These are the activations of a small neural network, seen along a few directions. Each row is one input.
Each table varies a few parts of the input and shows all the possible inputs, shuffled.
Descriptions start from the smaller parts, as in this example, which fits no table here: one of 5 places around a ring, together with either a single point or (one of 2 separate values, together with one of 4 places along a line) or one of 11 places around a ring.
Shared parts are said once, and a part with two or three values counts as separate values.

Other details of the inputs shift rows strongly along three fixed directions, in all tables alike. That doesn't count.

A family of inputs:
r1: [ 25   4  -4  -8 -26   6   8 -48  14  10  25  17]
r2: [ 30  81 -51   3 -16  12 -31 -32 -34 -50  14 -46]
r3: [ -6 -53  44  50 -10  33  -7  12  26   3 -37  27]
r4: [-11 -55  41  54 -10  39  -6  13  28   9 -30  18]
r5: [-15 -32  28 -42  33 -50  31  23  17  42  10  17]
r6: [ 20   3 -13 -14 -29  11   7 -39  24   2  27  18]
r7: [-10   5 -18  57  -8  44 -33  21 -43 -56 -54 -31]
r8: [ 32  -5 -25  -4   4  18  20 -35   8 -20  40  17]
r9: [-14  13  -6  61 -27  23 -36   4 -28 -29 -74 -28]
r10: [ 24   3  -5  -9 -26   4   3 -48  14   7  25  22]
r11: [ 10 -42  40  62  30  47  -5  28  38 -21 -15  10]
r12: [-17 -17  19 -40  50 -25  19  48  16  40  35  24]
r13: [ 17   2 -12 -12 -27  11   3 -43  22   5  30  17]
r14: [-24  50 -26 -34  27 -30  -9  44 -41   9   0 -34]
r15: [-16  30 -15  62 -13  46 -41  32 -30 -38 -53 -17]
r16: [-59 -22  33  26  27 -29 -11  74 -30   5 -84 -30]
r17: [ 33  81 -52   2 -18  12 -27 -29 -32 -53  12 -45]
r18: [-19 -36  26 -44  26 -42  20  30  20  47  21  12]
r19: [-27  35 -13 -38   3 -55  -1  21 -43   5 -23 -32]
r20: [-14 -54  39  49  -8  44  -6  13  32   6 -31  16]
r21: [ 23   3 -16  -4 -24   3  11 -42  23   5  26  18]
r22: [-27  31 -27 -39   9 -48  -5  26 -28  10 -20 -43]
r23: [ 26  21 -23   1  -1  21  10 -24  20  -3  41  30]
r24: [  1 -21  32 -39  62 -27  24  43  23  25  39  -5]
r25: [-26  32 -13 -39   6 -54  -9  19 -44  11 -21 -35]
r26: [-10 -55  39  52 -13  36  -7  17  30   3 -31  24]
r27: [ 30  -5 -19  -7   0  24  17 -36   2 -16  44  13]
r28: [ 23   4  -2  -7 -25   4  12 -50  12   7  24  20]
r29: [ 19   6  -1  -6 -26   3  16 -51  10   4  24  22]
r30: [-20  23 -30 -39  31 -34  -5  34 -54 -11  -2 -43]
r31: [-15 -33  32 -46  27 -47  27  26  15  41  12  19]
r32: [ 17   5  -2  -7 -26   0  11 -51  11   2  25  26]
Each input here is: one of 4 places along a line, together with either one of 3 separate values or one of 5 places along a line.
Changing only the place on the line of 4 turns r20 into r13. The same change can be made to r24. Which row results? -> r2
Which other rows agree with r16 in the place on the line of 4? List them by row number. -> r5, r8, r9, r11, r21, r22, r23
Which other rows agree with r31 in the place on the line of 4? List them by row number. -> r3, r6, r7, r15, r17, r19, r26

A family of inputs:
r33: [ 21   4  -7   3 -23   5   7 -46   3  -8  11  11]
r34: [ 27   8 -17   5  -3  22   3 -28   6 -21  28   5]
r35: [-14 -91  71  17  17  13  23  24  62  44  -2  49]
r36: [-10  17  -7 -27  25 -26   2  30 -10   9   7 -17]
r37: [-10  21  -5 -29  21 -27   0  28  -9  14   8 -13]
r38: [ 27  13 -17   6  -5  21   2 -27  10 -17  26   7]
r39: [-16   6  -1 -34   4 -40   3  12 -10  21  -4 -15]
r40: [ 29   3 -15   4  -1  24   4 -28   2 -25  29   4]
r41: [ 19   2  -5   6 -23   6   7 -43   4  -8   8  11]
r42: [ -8  12  -7 -27  30 -24   4  29 -12   4   7 -20]
r43: [-25   4 -15 -32  10 -28   8  21 -25  17  -1  -1]
r44: [-25  -3  10  59 -22  23 -34  19 -25 -26 -77 -27]
r45: [ 25   6 -15   8  -2  23   3 -26   7 -22  26   5]
r46: [-24  15   8  65 -10  36 -43  35 -19 -23 -64 -22]
r47: [ 16   5  -7   3 -31   8   1 -40  12   0  10  11]
r48: [-15   3   2 -30   9 -41   7  12 -16  14  -8 -15]
r49: [-27  -5  12  61 -21  24 -34  21 -24 -26 -79 -27]
r50: [ 21  20 -11   8 -14  21  -2 -24  14  -7  22  13]
r51: [ 10   4 -23   2 -25  19   5 -33  -3  -3  16  27]
r52: [-17   7  -1 -35   2 -38   2  12  -9  25  -4 -16]
r53: [-10 -75  70  23  33  23  18  39  65  38  10  56]
r54: [ -6   2  -5 -28  34 -21   6  28 -20  -4  11 -24]
r55: [ 20   4  -8   2 -27   4   5 -44   7  -6  11  13]
r56: [ -8  17  -7 -29  25 -27   3  28 -10   9   9 -16]
What is each input in this table made of? -> one of 2 separate values, together with either a single point or one of 5 places along a line or one of 6 places along a line
Changing only the choice among 2 separate values turns r48 into r55. The same change can be made to r36. Which row results? -> r56
Start at r33 and move only the place on the line of 5, one step at a time. The first step leads to r55. Which rows follow, in order? -> r44, r39, r52
Which other rows does r42 become when the place on the line of 6 takes its other values? List them by row number. -> r36, r45, r50, r53, r54
